These are the activations of a small neural network, seen along a few directions. Each row is one input.
Each table varies a few parts of the input and shows all the possible inputs, shuffled.
A made-up example of a description, with smaller parts first: line(6) and (point or ring(9) or (values(3) and ring(8))).
Shared parts are said once, and a part with two or three values counts as separate values.

Other details of the inputs vary at random and push rows far along three fixed directions, the same in every table; ignore that.

Table:
row 1: [ 46  -2  12  31  33  32 -40 -52  -5  30  15 -67  10 -34  38]
row 2: [ 11 -38   2  -1 -18  17 -50 -24   9  66  -6 -31  12  -4  20]
row 3: [-30  10 -43   5 -10  -2  24  18  -2 -17  -9  13  -8  24 -13]
row 4: [ 13 -44   3  14   4  20 -46 -28  -6  55   8 -25  -4  -1  20]
row 5: [ -8   3 -13   2 -16  16 -16   1  13  -5   1   8 -12  12 -23]
row 6: [-17 -44 -12 -20 -36 -49  10  55 -33  37 -26  59  -2  31 -26]
row 7: [-31  -9 -28  13 -14  45 -32 -37  32  21   7 -34  -4   5  21]
row 8: [-33 -27 -22  -6 -18  -9   3  22  -1   8  -9  29 -18  34 -14]
row 9: [-14  10  -4  27  20  29  -3 -35  19 -28  24 -21 -22  -3  22]
row 10: [ 34 -15  17   2 -18  -7 -23  10 -14  35  -3   8   8  -9 -14]
row 11: [-42  19 -40   6 -29  10  11  18  10 -32   0  35 -17  19 -33]
row 12: [ 64  24  41  -4  49 -21  -1 -20   6 -18   6 -44  17 -25  16]
row 13: [ 55  78  55  15  59  -4  41  -1 -13 -98  12 -30   8 -42  28]
row 14: [  2  -5  13 -16 -26 -28   5  31 -13  11 -20  19  18  -2   1]
row 15: [ -6  -5  -7 -17 -38 -28   5  53 -18   4 -20  51   1  18 -42]
row 16: [-15 -39  -9 -38 -22 -34  28  48 -20  38 -25  49   4  29 -32]
row 17: [ 31  12  31 -11 -12 -28  -1  34 -20 -14 -10  27   7 -10 -23]
row 18: [-10  59 -20  38  41  49  25 -45  31 -76  27 -45 -20  -9  24]
row 19: [-34  10 -42  10  -8  38 -41 -45  55  -8  22 -19 -17  11 -22]
row 20: [ 21  17  43  -5  19 -33  22  22 -19 -48   0  19  -5  -9   6]
row 21: [ 37 -14  49 -18  21 -52  -5   6  -6   1   2   6   8  -6   3]
row 22: [-45  -5 -41  15 -26  26 -14 -24  23  17   3 -11  -2   5  12]
row 23: [-58   8 -39  -7 -34   0  16  15  21 -22 -12  24  -9  25 -10]
row 24: [ 32  57  30   6  39  -7  45  12  -5 -78   3 -12  -1 -13  10]
row 25: [-50  59 -20   7  25  14  70  -4  13 -91  18  21 -17  -3  -1]
row 26: [-30   0 -17  -8   9  14  12  -9   5  -5   4   3  -5   4  -3]
row 27: [ 50   6  30   3  24  -9  -8  -1 -18   1  -6 -28  12 -20  15]
row 28: [-38 -11 -33  25   0  27 -18 -31  15   1  16 -10 -22   9  13]
row 29: [-22  24  -1  12  20  14  20 -11  20 -65  15   0 -26   9   8]
row 30: [ 50  11  38  11   3  -4 -19  -2 -19   5   7  -8  13 -34   2]
row 31: [-53  16 -36  -2 -30   6  27  13  21 -27  -6  24  -9  24  -7]
row 32: [ 17  -1  -5  -4  -2 -18  21  28 -18   4 -15   8   5  13  -9]
row 33: [-48  25 -31  10 -18  16  24  -7  28 -35   4   8 -11  13   5]
row 34: [-23  -5 -34  13 -19  43 -35 -19  24  12   9 -10 -15  13 -15]
row 35: [ 20   2  29 -18  13 -27  33  25 -34   2  -5  22  18 -18  -2]
row 36: [ -2 -16   7 -22   0 -18  16  23 -24  21 -11  22  11  -1  -9]
row 37: [ 62   3  38   2  29  -5 -10  -5 -14   7  -4 -36  11 -18  17]
row 38: [  4 -17   7 -13 -33 -28  -2  29 -20  34 -21  20  21  -2   1]
row 39: [ 21 -55   9  17   7  28 -76 -43  -8  76   9 -46   2 -14  30]
row 40: [-36  -2 -25  -7  -1   4  37   5   3  -5   1  24  -9  15 -13]
row 41: [ 29   7  43 -26  -3 -48   2   8   7   2  -9   0  29 -16   8]
row 42: [ 26 -13  14  -7 -26 -17 -11  31 -20  27 -11  26   8   3 -26]
row 43: [-42 -46 -48  -9  11  40 -43 -66  40  71  18 -38  -2  12   2]
row 44: [ 18 -34  18 -21   5  -8  -3   9 -22  52  -9   3  15  -3  -2]
row 45: [ 47 -13  44  -8  28  -2   2  -8 -27  33   6 -15  21 -29  17]
Description of these inputs: values(5) and (point or (values(2) and line(4))).
- Changing only the values(5) part turns row 44 into row 24. The same change can be made to row 16. Which row results? => row 37
- Changing only the values(5) part turns row 13 into row 15. The same change can be made to row 18. Which row results? => row 10
- List by row number the other rows that have the values(5) part in common with row 4. => row 6, row 8, row 9, row 20, row 21, row 28, row 29, row 39
- Change only the line(4) part in row 36. List by row number the other rows that result. => row 25, row 26, row 35
